Here are a small network's activations along a few directions, averaged over the inputs that share one value of a field.
Values that are neighbours, or in one group, have similar rows; names and order tell nothing.
In the rows, zero is written as 500.
Strong random noise was added to every row along 2 fixed directions; ignore it. To show where, here is one row again and again, with new noise each time:
[489 573 655 465 503 561 495 556 525 597 475 469 501 530 476]
[519 426 408 409 531 640 507 327 445 543 562 430 491 525 490]
[529 453 510 407 568 613 480 362 464 568 535 456 486 542 515]
[553 507 731 398 653 556 418 429 501 622 477 513 473 579 575]


Values of P:
p2: [584 331 446 490 448 498 441 406 334 341 535 423 368 457 528]
p3: [586 344 430 601 495 449 444 399 395 406 614 510 421 469 605]
p8: [519 485 482 479 449 586 525 479 573 477 466 472 501 494 437]
p1: [577 359  92 473 433 711 550 197 462 538 594 376 420 485 441]
p10: [493 579 289 444 531 534 475 355 455 551 497 479 486 508 447]
p7: [502 424 724 406 783 352 489 486 554 526 445 646 628 658 690]
p5: [552 355 470 543 507 436 653 548 444 394 575 626 519 450 566]
p9: [399 600 253 581 423 413 470 440 490 481 504 457 616 488 415]
p12: [443 569 117 438 467 543 536 406 473 453 539 422 571 471 438]
p4: [546 367 491 393 660 612 463 307 467 496 478 529 436 518 582]
p6: [591 280 487 468 635 460 283 263 439 436 575 533 368 482 670]
p11: [501 475 697 507 633 341 510 596 558 452 496 673 564 519 577]
P is arranged as 4 separate groups.
- List the group mates of p3, in the order listed. => p2, p6
- List the group mates of p4, in the order listed. => p8, p1
- List the group mates of p12, in the order listed. => p10, p9

Values of W:
w4: [465 510 672 549 457 515 633 757 602 497 474 633 581 476 384]
w8: [541 516 288 354 636 490 480 341 429 448 543 507 626 536 496]
w9: [596 493 759 576 671 295 391 615 533 508 422 662 495 546 631]
w2: [393 435 403 563 211 612 701 673 526 386 571 428 569 356 284]
w12: [609 550 734 422 611 602 376 473 543 604 359 441 336 527 654]
w3: [623 411 594 306 757 594 409  99 486 661 483 496 407 630 703]
w1: [491 572 619 382 608 515 542 467 506 669 454 510 538 624 484]
w5: [437 421 371 558 436 336 608 525 580 487 566 573 549 499 456]
w11: [474 504 696 576 369 576 508 732 464 493 511 456 414 458 540]
w10: [456 622 434 607 420 458 374 420 513 476 494 443 474 426 445]
w7: [394 719 810 497 632 371 341 670 471 545 403 549 557 629 557]
w6: [538 538 392 657 345 418 485 641 523 408 491 475 437 380 480]
A value of W combines one of 4 hidden first parts with one of 3 second parts; all combinations occur once.
- Changing only the second part turns w9 into w6. w7 has the same second part as w9; what does that change turn w7 into? => w10
- Changing only the second part turns w3 into w1. w2 has the same second part as w3; what does that change turn w2 into? => w4
